A small network was trained on invented records. Each row is its activation on one of them, seen along a few directions.
Records have a field called Supo. Each example row is followed by its value.
The largest differences between rows may come from other fields.
Random noise pushes rows far along 14 fixed directions. That doesn't count. These rows show it; they differ only by the noise:
[-187  309  -86   53 -298  197  -95 -165   82 -297 -268 -165 -122   61
  368 -241 -119    1  -28 -282  223  -66 -125   47 -164  227   78  602
 -226 -370  493]
[ 484  139  284  -48  -77 -106  291   52  519 -310  -86 -153  -95   62
   44 -167 -301 -222  137  223 -168 -100   95 -263   45   12  -78  115
  228 -657  128]
[-142 -282  423 -148  -84 -264  224  150 -215 -387  371 -226  495  122
  395 -280  115 -345   -6   98  -49  -29  -90 -155 -524  118  201  470
   26 -278  342]
[-227   96 -346  103  108  -77  -34  196 -192   90  187  -11   75 -351
   69 -114  -86  -19 -359  195   61  -63 -106  -24   76  381  -47   82
 -121 -175 -242]
[-476 -293  129  195  -37  157 -234   41 -172  104   -8   82  300  -14
  419  181  180  120  115  199 -133   30  193  453  155  224  131  348
 -126  557  123]
[ 105  -39 -252    0   61  345  119 -209   11  241  388 -148  184  329
  325    6 -251 -185  -84   34  -90  103 -176 -154 -570  340  354  225
  159   72   27]
[  11  249 -407 -156   -9  332 -156 -300  -29  324 -257  171 -230   60
 -118   38 -176   81   15  -42  136 -115   86  130  126  104  -90   -8
  -93  352  -51]
[ 253   92  293  418  207 -570  193  270  107 -296   48   97 -186 -466
 -118 -227  206  300   30 -319   41  141 -117 -395  512 -434  402  178
  225 -582 -111]
[ 429  221  -56 -422 -127  -61 -246  -85  -87  104  151  155 -349  -66
  513   40 -516 -160  196  297 -574 -192  -42 -235 -644  285   43  205
  -47  -17  -24]
[  40  242    4  -21 -190   77  -53  -16  135 -241 -389  -53 -401  -64
  -89 -144  138 -122  295  -57  221  -93  -24 -111  390 -346   16   49
 -101   26  160]
[ 158   16  341 -487  -59 -343  -50 -111 -147 -243 -218 -105   95  161
 -124   29  184  -94  321  -96 -119 -180  103   63 -403 -286  -90  147
   39   -3  419]
[  45 -248 -147  -15  158  181  271   26  151   38  116  -35  525  171
   45   -8 -170 -189 -257  324  -78 -213  127  126  106  265   68   83
  310   14 -110]
[  77  392  235  -82  -47 -120  167 -246  106  386  -86  159 -159 -212
 -396 -197  273   40  136 -189  627  328  134   96  379    6 -486 -226
 -167 -105   57]
[-290 -154  619 -238 -370 -227 -181 -200 -155   18  328  167  -39 -320
  349 -323 -258 -441   45  -18   47  140 -126 -470 -509 -172 -183 -312
 -242 -205  -92]
[  31  -55  344   21   12 -433  247  351   48 -561  -35 -405  160  -35
 -213  -74  260 -186  185  218  -68   -8   15 -152  -14 -264  -17  102
  108 -392  201]
[ 300  146  -72 -218  -68  -61   58   74   67 -346 -242   71  -36  -15
  262 -193  -67  -95   40   38  -95 -416    8    2  154   23  176  494
  108 -194  240]

[  16   88  346 -666  -27 -267   -7  -74 -205  -69 -169   22 -201  219
 -351 -293    0 -133  218  114  128 -222  354  -75 -208  123 -596  137
 -391 -198  318] | v7
[ 148  -98  -29 -733  209 -524 -185  169 -468 -208 -189  205  232 -107
 -155  -63 -294   51 -191  241 -481 -768  328  136 -293  187 -241  278
  -11  -73   35] | v3
[-355  -52 -267  388   32  -86 -197  357  -74 -256  -66 -186  128 -383
  144  169  198   68 -181   99 -100  -43 -173  175  271    2  194   56
    3    8 -131] | v1
[ 133  -80 -211   78  261   13 -375  357  291 -102 -307 -393 -381  -40
 -255  374  398 -165  263  250 -295 -337  -83   49  508 -369  124 -383
  153   96  -67] | v4
[ 328   -1  448 -161  -80  -81  284 -283  298  -10 -222  636  189   29
   90 -274 -556  311 -166  -74  -17 -190  521  173  355  205 -341  269
  109 -367   29] | v6
[  15  592  -12  -32 -237 -111 -246   29  -94  -17 -318  112 -408 -376
  244 -146   29  206  118 -101  186  -15   56  252  158  377 -242  485
 -422 -184  306] | v3
[ 255   14   14 -278   42 -157  345  163 -492   15  391  -90 -250  232
 -469   14   29 -273  496  501 -162  312   39 -499 -446 -333    2 -273
  -38  655 -287] | v8
[ 515  141  178 -511  -18 -410  374   -7 -237  -23  239   75  522    5
   91 -123  572 -298  104  -86  238  -35 -147  116 -235  -93   85  166
  316   11  276] | v7
[ 190 -100 -356 -199  151    4 -108  152 -130  382  349  -31  161 -320
  -53  196   78 -540 -122  383 -196 -217 -236 -159  -17  -88  108 -686
  288  365 -536] | v8
[-341 -330 -116  187  192  194 -111  -70 -148  266  -38  293   26  -18
 -116   -5    2  213 -133  -79   70  -61  149   58  534 -136  170 -109
  -20  537 -308] | v2
[-439 -100  145  388 -217 -273  -99  513  212 -672 -235 -431  133 -549
  -51   -2  400 -348 -130  203  128  -99 -253   22  559 -447 -112 -385
   33 -429  -48] | v4
[-140  127 -263 -154 -191   62 -183 -117 -165 -146 -430  155  261 -275
  134   20   76  -79 -170 -182  157 -402  -76  358  195 -136  131  124
   91  278  114] | v5
[ 108 -192  397  -34 -130  -76  273  -12  420   31  112 -127  670 -235
   79   21  168 -591 -137  230  173  -32  -20  179  186  -50 -203 -489
  420 -181  -74] | v2
[ -19   24  375 -273 -117 -201  -56 -133 -134  430   47  629   82 -327
  141  -23   72  190   22  112   83  101  310  400  166  288 -563 -127
 -230  201  -65] | v5
[-330 -380  285  198  270 -224   41  312 -280 -113  236 -191  251   58
    2 -124  827  -35  109 -152  250  129  -59   42  341 -183  366  254
  -23  138  228] | v1
[  46    0  107   18 -280  -70    4   67  -10 -446 -180   65   57 -100
  276   49   40  -60  168    4 -136  -74 -121   35  -16 -375  204  105
  114  164  123] | v4
[ 321  105 -164 -315  168  -80 -135  -20 -310   91  129  164 -546   94
   89 -277  236    6  138 -438  117 -155 -295 -411 -125 -232  426  233
 -140   60   93] | v3
[-570  112 -209 -115 -461   78 -287   11 -440 -290 -140 -101 -254 -165
  -30   51 -290 -212   35  244  -34   44 -128 -192 -442 -249 -247 -321
 -437  405 -172] | v6
[ 367  428 -354  -15  108 -101  322   99   85  113  -38  127 -184 -410
 -416 -298 -131 -151 -223   67  354 -117  -39 -237  563   25 -136 -206
  135 -276 -362] | v8
[ 457  124 -198 -218   83   -8  340 -204  -84  122  -22  422  226  203
 -158   -4 -379  417  -98  -41  -98  -43  266  134 -136  210 -100  173
  277   75  -62] | v1
[ 551   83  -90 -141   76   94  -13  497  286  107  105 -336 -226  -91
  287  259  628 -646  470  682 -156 -182 -152  150  456  107  115 -134
  150  307   -9] | v7
[ 568  353 -591 -108  293 -238  -56   74  -25  212  303 -340 -180  -58
 -102  426  -87   38 -159  -35 -437   83 -481 -239 -814  109  211 -278
  297 -287 -217] | v2
[-605 -392  -16  366    5  169 -124  -40   95 -181 -243  -83  171  -92
 -268  -15 -124   21 -272 -141  118  -93   20  -59  404 -414   90 -338
   48   21 -238] | v5
[-283 -117   68 -160  -65  311 -192   10  109  261 -142  166 -500   66
 -153 -159  -17 -181  142  283  234 -131  258  -43  583   47 -490 -353
 -459  283 -154] | v6

Here are new rows. What is Supo for each?
[ 286  170 -156 -206  -23  120   36    2   94  117  -15  245 -321  -31
  167 -158 -111   -9   17   93    7 -156   13  -37  164  209 -122   88
  -98  -77  -17] | v5
[ 147   -9  229  313  -77  -26  401 -106  359   -1  198   50  425  -93
    7   -6   -9  -65 -189 -116  222  294  -84  -21  102 -107   83 -206
  369 -263 -141] | v6
[   1   92   56   20   77  -84   15 -283   41   74 -272 -129    3  216
 -601  124  -33  279   75 -362   86  151  140   28 -114 -299 -142 -232
   90 -101   98] | v8
[-116  439 -244  118 -561  361  342  -65 -275 -403  -78   63  -23  113
  155 -122 -310   25  175  267  176  314   -9   -2 -222   25  -17  340
 -131  531   31] | v2
[-157  238 -342  249  -16  -41 -143 -313   59  200   49  -35    6 -224
 -255  114 -348  305 -491 -591  139  268 -353 -213 -382  -89  -22 -457
   91 -467 -254] | v1
[-272  -37  272 -177  -74  142 -400  -54  311   49 -388 -357 -456  309
 -193   30 -418  -22  212  375 -301 -181  468   89  -54  428 -723  -77
 -491 -428  268] | v5
[-387  166 -622  159   87  525 -382 -187 -253  673  219 -116 -279  -40
   50  158   47  -28  -84 -103  259  206 -236   41 -158  357  147 -149
 -296  548 -213] | v7
[-175  221  256  359 -149   18    7  -84  228 -418 -543 -292 -301  105
 -326  -43  -74  311  326 -273  110  157  207  -28  212 -287   31  305
 -109 -242  399] | v5
